These are the activations of a small neural network, seen along a few directions. Each row is one input.
In each table, some parts of the input vary, and every possible input appears once, in random order.
Descriptions start from the smaller parts, as in this example, which fits no table here: ring(5) and (point or ring(11) or (values(2) and line(6))).
Shared parts are said once, and a part with two or three values counts as separate values.

Other details of the inputs shift rows strongly along two fixed directions, in all tables alike. That doesn't count.

Rows:
row 1: 0 -9 0 17 10 -10 6 6 -5 0 -6
row 2: 3 2 -3 -26 8 9 -9 5 -2 1 -7
row 3: -3 2 -8 -25 -8 8 -9 -4 2 -6 -2
row 4: 6 5 -15 -25 7 17 -11 7 0 -11 -9
row 5: -1 -3 -6 17 11 -6 6 5 -10 4 3
row 6: -4 -6 0 11 -5 -12 4 -8 -7 0 7
row 7: 3 1 -12 -26 -4 9 -14 -6 9 -2 -2
row 8: -10 0 -2 16 0 -10 8 -3 -3 -2 5
row 9: -4 7 -11 -18 -1 14 0 0 6 -7 0
row 10: -8 2 1 13 0 -13 7 -3 -2 1 3
row 11: 0 -5 2 13 -4 -13 1 -6 -4 -2 10
row 12: 6 -8 -5 -27 3 11 -11 6 0 -4 -9
row 13: 1 -1 -8 -26 -2 10 -13 -8 6 -7 -1
row 14: 1 2 -10 -24 -5 11 -10 -7 7 0 -5
row 15: 3 -3 -2 13 -6 -14 0 -4 -2 3 9
row 16: 0 -2 1 17 8 -10 0 5 -9 -2 -2
row 17: -1 -2 -3 13 -9 -14 3 -4 -4 4 6
row 18: 5 12 46 7 -21 52 18 3 17 14 -8
row 19: -5 3 -7 17 -2 -10 9 -1 -2 -3 9
row 20: 6 -9 4 13 1 -12 -3 4 -13 1 4
row 21: -2 -1 -8 -24 -3 10 -10 -10 4 -4 -3
row 22: 2 -6 2 13 10 -16 5 6 -4 2 -6
row 23: -3 5 -7 -26 -1 6 -5 -4 3 -6 -3
row 24: -2 0 -5 18 3 -9 6 -4 2 -2 9
row 25: -1 2 -11 -26 -8 10 -8 -4 4 -2 -4
row 26: -3 5 -12 -16 1 15 -3 -4 9 -6 -2
row 27: -4 3 0 14 2 -16 2 -2 2 -3 7
row 28: 12 9 64 37 -15 35 28 15 3 29 -5
row 29: -1 -2 3 12 1 -13 5 -9 -3 3 5
row 30: 0 -11 1 10 5 -12 0 3 -13 6 4
row 31: 0 8 -11 -17 -1 14 -4 1 10 -10 2
row 32: -7 -1 -1 17 3 -10 4 -5 2 -2 6
row 33: 2 1 4 14 8 -14 0 6 -8 1 -3
row 34: 2 6 -4 -25 0 7 -9 -2 8 -8 0
row 35: -6 1 0 17 1 -10 4 -1 1 -5 8
row 36: -3 6 -7 -26 -3 5 -7 -3 4 -7 -2
row 37: -11 6 -14 -22 -1 7 -7 0 7 -11 -3
row 38: -8 3 1 14 -2 -15 5 -1 -1 0 4
row 39: 6 -3 -7 -26 9 4 -9 6 1 -4 -11
row 40: 1 -2 3 12 2 -15 3 -7 0 1 7
row 41: -5 6 -11 -22 5 3 -11 -4 11 -7 -4
row 42: 5 -8 -5 16 9 -8 8 7 -5 0 -2
row 43: 7 -3 5 12 7 -16 0 4 -10 1 0
row 44: 7 -12 -1 13 2 -13 1 6 -7 8 0
row 45: 7 -7 -1 13 1 -13 -4 5 -10 6 2
row 46: -7 1 0 14 3 -14 4 -7 1 2 2
row 47: 2 -8 -1 12 3 -11 -1 4 -11 12 3
row 48: 13 14 62 3 -20 72 19 17 13 23 -16
Description of these inputs: line(6) and (values(3) or ring(5)).
- The inputs of row 7 and row 13 match in every part but the line(6) part. If row 44 is changed in the same way as row 7 into row 13, which row does it become? => row 12
- The inputs of row 14 and row 26 match in every part but the line(6) part. If row 47 is changed in the same way as row 14 into row 26, which row does it become? => row 5
- Which other rows does row 6 become when the ring(5) part takes its other values? List them by row number. => row 3, row 11, row 13, row 21
- List by row number the other rows that have the line(6) part in common with row 41. => row 10, row 22, row 27, row 28, row 33, row 38, row 46
- Which other rows does row 45 become when the line(6) part takes its other values? List them by row number. => row 4, row 16, row 20, row 33, row 43

Rows:
row 49: -15 -4 -29 -41 2 -5 -16 -11 -17 0 -1
row 50: -3 5 -26 -33 9 -23 -23 -7 -1 -27 -4
row 51: 5 -2 27 60 -11 -38 16 -6 -7 20 21
row 52: 15 12 12 -15 -2 4 -10 5 8 6 -8
row 53: -7 -2 35 93 6 -37 41 -10 -2 16 13
row 54: 26 -12 12 0 5 31 10 20 2 7 -14
row 55: 4 -15 -60 -23 6 2 -21 1 -5 -15 4
row 56: 7 -16 -41 -31 1 -3 -18 -16 -4 -7 10
row 57: 7 12 42 -12 -29 35 4 -5 16 0 2
row 58: -4 10 -45 -21 -1 -7 -21 7 0 -12 7
row 59: -4 3 20 3 -22 41 11 15 -9 20 -9
row 60: 3 4 37 -6 3 40 4 21 -9 18 -20
row 61: 9 -34 -28 49 26 -74 -3 -12 -25 -1 10
row 62: -18 -10 -20 -37 6 -14 -20 -11 -11 1 -5
row 63: -2 10 -33 -34 -1 -15 -22 -10 -1 -7 11
row 64: -16 6 -45 -25 33 -8 -4 1 7 -22 -9
row 65: 21 -22 35 76 12 -14 20 12 -17 18 7
row 66: -10 19 14 10 -20 56 22 3 23 3 -1
row 67: -9 -3 19 -20 -10 14 -1 -1 0 15 -17
row 68: 5 7 -32 -32 20 -16 -17 17 -1 -10 -6
row 69: -11 13 -3 -7 24 20 0 4 15 -11 -9
row 70: 15 15 43 -3 -16 43 19 23 8 -4 -9
row 71: -11 -9 -21 49 -2 -73 8 -21 -27 -13 39
row 72: -15 -17 -23 44 8 -89 1 -19 -16 -18 21
row 73: -10 6 -41 -21 -6 -3 -16 1 -5 -30 11
row 74: 14 17 60 5 -13 52 9 22 9 -1 -7
row 75: 4 -21 -44 -38 12 -17 -30 -17 2 -12 4
row 76: 16 -17 8 -13 -8 14 -5 -6 15 6 -10
row 77: 0 -14 42 82 2 -25 42 20 -32 30 3
row 78: -9 14 26 -3 -14 35 15 -15 27 6 -1
row 79: -12 12 -1 -8 -10 25 13 -17 16 -1 7
row 80: -8 12 31 -1 -13 33 17 -10 32 7 -11
row 81: 13 13 11 -13 9 11 -11 16 4 2 -7
row 82: -2 -1 17 -13 1 10 -2 5 -11 14 -17
row 83: 5 8 4 -20 -8 -3 -11 -2 15 3 -5
- Describe the family of inputs behind these rows. => values(5) and (point or line(6))
- The inputs of row 52 and row 61 match in every part but the values(5) part. If row 68 is changed in the same way as row 52 into row 61, which row does it become? => row 54
- List by row number the other rows that have the values(5) part in common with row 62. => row 49, row 59, row 60, row 67, row 77, row 82
- A walk changes only the line(6) part. It starts at row 70 and steps to row 74. List the rest of the walk in order. => row 50, row 72, row 57, row 71
- Which other rows does row 64 become when the line(6) part takes its other values? List them by row number. => row 53, row 69, row 78, row 79, row 80
